A small network was shown many inputs. Here are its activations along a few directions, one row for each input.
In each table, some parts of the input vary, and every possible input appears once, in random order.
A made-up example of a description, with smaller parts first: one of 2 separate values, together with either a single point or one of 11 places along a line or (one of 6 places along a line, together with one of 8 places around a ring).
Shared parts are said once, and a part with two or three values counts as separate values.
In the rows, zero is written as 128.

Rows:
x1: [155 145 122 148  75 127 106 102 185 140  71 138 160 120]
x2: [ 77 137 142 104 116 106 128  90 123 130 195  65 145 142]
x3: [165 172 116 143 138 160 128 189  89 106 106 135 115 133]
x4: [104 134 159 174 144 151 143 172 153 136 171 154 121 128]
x5: [135 126 128 128 151 169 136 183 126 137 190 130 118 128]
x6: [162  33 111  76 107  79 124  95 144 131  28 184  99 126]
x7: [ 69  33 157  52 150  52 157 106  93 144 138 153  91 124]
x8: [143 119 106 132 173 156 134 118 117 126 187 102 149 117]
x9: [ 91  15 110 101 168  96 148 116 104 117 123 185  81 112]
x10: [175 138  83 135  68 126  98  78 170 130  88 101 152 145]
x11: [111 138 175  77 126 143 145 156 105 167 203 110 124 147]
x12: [210 139 126 102  86 157 110 151 160 153  94 138 131 142]
x13: [113 178 112 192 125 136 122 131 110  98  83 142 137 111]
x14: [118 140 144  77 146 122 148  99 106 152 203  74 146 130]
x15: [ 76 151 205 115 119 121 144 147 139 154 189 133 121 145]
x16: [115  68 105 113 166  86 130 127  75  88  34 180  73 111]
x17: [177 149 154 147  77 140 119 143 189 149  76 162 134 143]
x18: [214 140  91 104 107 141 108  92 158 148  91 107 154 131]
x19: [ 58 148 168 123 116 101 140 114 134 152 183 107 151 122]
x20: [124 169  85 170 134 130 104 119 103  84  90  92 134 133]
x21: [ 80 130 123 174 141 137 130 135 150 125 167 131 150 109]
x22: [103 117 102 161 141 138 123 109 135 110 177  87 145 126]
x23: [164 170  96 139 165 149 123 129  88  89  99 100 135 118]
x24: [132 183 152 185 135 147 122 170 117 103  85 163 106 129]
What do these inputs look like to the network?
Answer: one of 4 places along a line, together with either a single point or one of 5 places around a ring
Changing only the place on the line of 4 turns x15 into x24. The same change can be made to x19. Which row results?
Answer: x13
Change only the place on the ring of 5 in x1. List by row number the other rows that result.
Answer: x10, x12, x17, x18

Rows:
x25: [115 180 171 111 103 145 129 117 167 172 232  59 176 141]
x26: [ 67  73 177  91 143 102 146 149 114 145 174 150  97 131]
x27: [178  45  94  83 119  77 131  82 127 119  28 168 104 120]
x28: [ 72 135 150 140 156 142 134 137 114 132 206 109 137 121]
x29: [191 202 104 176 128 171 107 151 128 102  77 128 139 127]
x30: [ 76  22 133  48 155  69 157 102 105 142 160 128  99 125]
x31: [210 201 114 143  60 158 107 105 185 155 103 102 177 144]
x32: [173 152  99 172 110 151 104 129 137 103  79 145 134 123]
x33: [148 134  78 167 121 130 118 131 119  94  50 152 115 127]
x34: [ 89 176 143 146 168 163 142 166 103 133 212  93 139 128]
x35: [ 55 116 142 135 162 111 145 135  94 112 180 110 115 123]
x36: [162  99 131 124 110 116 117 132 142 128  36 191 104 126]
What do these inputs look like to the network?
Answer: one of 2 separate values, together with one of 6 places along a line
Change only the place on the line of 6 in x30. List by row number the other rows that result.
Answer: x25, x26, x28, x34, x35
Change only the choice among 2 separate values in x30. List by row number the other rows that result.
Answer: x27

Rows:
x37: [ 99  64 137  52 115  98 136 183 129 127 116 214  90 123]
x38: [ 91 109 162 150 193  80 161 166  37  96  53 194  70 129]
x39: [170 206  77 162 164 136 108 107  87  41  32  78 164 108]
x40: [177 181  93 217 109 185 129 191 146 100  80 163 100 134]
x41: [117 140 138  61 157 121 140  87 173 197 234  70 199  91]
x42: [ 11 150 200 214  64  89 133  50 166 136 192  99 162 141]
x43: [145 234 106 210 143 161 138 194 100 100  35 161 124 139]
x44: [ 89 125  92 129 192 149 101 112 129 132 249  58 152 110]
x45: [107  23  63 105 182 126 133  84  95 111 120 149 129 128]
x46: [111  65 171  57  95 107 155 165 141 166  73 178  64 173]
x47: [133  27  90 111 183  67 124 107  84  66 100 103  88  95]
x48: [ 59 201 111 143 197 126 179 122  63  99 174  34 159 148]
x49: [100  92 103 115 196  80 171  78  30  67  47 110  92 117]
x50: [ 89 163 204  79 106 142 129 197 179 178 200  86  99 158]
x51: [ 92 139 188 158 181 185  99 159 128 121 242 143 107 100]
x52: [ 99 158 200  95 109 142 117 183 124 132 240 137 131 127]
x53: [112 129 121 164 162 137 160 115  89  86 223  39 145 136]
x54: [ 48 223 175 161 205 134 150 201  92 115 176 103  96 116]
x55: [191 153 122 208 121 207  80 153 128 106 103 207 145 128]
x56: [129  47  82  31 128  59 136 115 135 103 105 108  98 136]
x57: [230 165  83 114  98 139 134  74 198 171  77 106 188 131]
x58: [149  37 126  44 107  61 124  84 102 148  82 101 109 169]
x59: [187 160  66 101  50 168  89 102 142 169  74  81 176 150]
x60: [ 85 138 133  44 111 135 113 123 143 172 214  29 174 136]
x61: [219 136  63 188 133 165  95  82 136  76  92 104 157 153]
x62: [ 16  47 157 171  61  61 119  17 128 136  79 192 120  96]
x63: [235 173 180 131 102 145 105 143 209 159  74 178 150 106]
x64: [105  54 120 155 163  93 164 194  96 113 103 197  66 137]
x65: [108 170 130 247  20 110  88  40 188 116  56 149 165 137]
x66: [112  48 131 139 181 121 142 163 127 116 109 215  68 158]
x67: [192 163  37 101  73 138  76 121 154 123 104  95 159 111]
x68: [101 155 184 193 153 156 150 179 100 113 222 114  84 134]
x69: [ 96 150 103  82 102 137 150 113 117 148 240  58 160 148]
x70: [155  49 215  55 150  82 156 135 175 153  86 207 104  97]
x71: [212 149  56 200 116 146 109 106 105  72  84  87 144 125]
x72: [178 190 104 138  45 183 112 175 155 141  95 186 122 142]
x73: [174 176 133 112  57 174  65 191 174 178  74 153 134 122]
x74: [141  45 107  45 142  96 162  50 138 197 105 147 138  92]
x75: [127 158 230 111 125 149 160 132 151 213 228 157 159 111]
Changing only one part turns x42 into x65. The same change can be made to x48. Which row results?
Answer: x39
What do these inputs look like to the network?
Answer: one of 3 separate values, together with either a single point or (one of 2 separate values, together with one of 6 places along a line)
Change only the choice among 2 separate values in x59. List by row number the other rows that result.
Answer: x73
Change only the place on the line of 6 in x45. List by row number the other rows that result.
Answer: x47, x49, x56, x58, x74

Rows:
x76: [135 128 147 121  98 126 153 133 158 131  86 135 120 128]
x77: [140 121 125 127  84 142 136 145 175 149 111 146 129 124]
x78: [151 137 124 149 143 125 103 136  95 112 111 157 121 137]
x79: [133 108 130 123 128 108 115 127 150 131  90 150 134 120]
x80: [128 126 108 133 165 131 114 137 106 101  95 152 133 109]
x81: [149 163 141 145 115 143 125 136  99 120 106 139  95 132]
x82: [169 146 110 143  90 147 126 121 141 138 133 117 155 134]
x83: [124  76 118 123 145 129 133 110 137 136  79 150 140 119]
x84: [ 63  96 174  89 146  98 145 137 129 151 212 115 119 130]
x85: [141 131  84 146 121 109 129 117 145 116 115 107 132 144]
x86: [162 155 139 140 125 164  92 149 130 119 124 144 117 139]
x87: [ 70 126 151 109 158 117 142 111 116 145 224  80 143 127]
x88: [ 64 129 174 124 176 124 130 146  89 145 215 114 118 123]
x89: [142 158 112 139 102 131 148 114 144 123 107 101 133 136]
x90: [148 120  81 108 124 125 128 102 107 102 111 114 130 119]
What do these inputs look like to the network?
Answer: one of 3 separate values, together with either a single point or one of 4 places along a line
Changing only the choice among 3 separate values turns x89 into x81. The same change can be made to x85. Which row results?
Answer: x78
Which other rows agree with x84 in the choice among 3 separate values? List them by row number.
Answer: x76, x77, x79, x83

Rows:
x91: [177 109  49  94 176 137 129  90  70  96 136  43 156 127]
x92: [176 145 144  92  98 146 150 125 156 159 143 137 163 154]
x93: [103  64 138 111 170  93 129 119 138 129 157 157  97  97]
x94: [164 140 107 134  65 133  98  96 188 129 112 121 147 151]
x95: [138  75 100 140 107  92 111 119 137 108  67 159  99 135]
x96: [176 155 128 135  74 128 105  95 173 147  69 104 155 123]
x97: [146  86 133  99 140 115 161 138 111 143  97 172  88 129]
x98: [ 42 156 153 182 149 128 146 142  87 124 173  84 127 122]
x99: [151 179 129 156 155 151 146 176 108 116 135 152 119 127]
x100: [151 144 158  73 100 142 113 147 149 170 162 106 138 151]
x101: [123 121 144 105 131 132 115 111 190 158 194 115 163 133]
x102: [ 43  73 160 116 138  81 161 100  91 135 143 114 100 125]
x103: [ 67 143 161 105  98 108 147  94 147 160 186  70 153 133]
x104: [147 101 118 120 125  96 119  99 124 100  31 173 129 110]
x105: [146 179 111 195 125 150 114 145 120 101  55 127 134  99]
x106: [137 166  93 193 116 154 106 145 135  77 101 145 121 130]
x107: [121  81 144  76 150 112 124 154  92 151 122 168 103 154]
x108: [ 98 144 126 172 163 170 134 146 129 109 189 139 117  97]
x109: [126 172 136 133 152 161 121 189  88 120 160 145 124 137]
What do these inputs look like to the network?
Answer: either a single point or (one of 3 separate values, together with one of 6 places along a line)
Change only the place on the line of 6 in x100. List by row number the other rows that result.
Answer: x92, x94, x96, x101, x103
Change only the choice among 3 separate values in x93. List by row number the other rows that result.
Answer: x101, x108
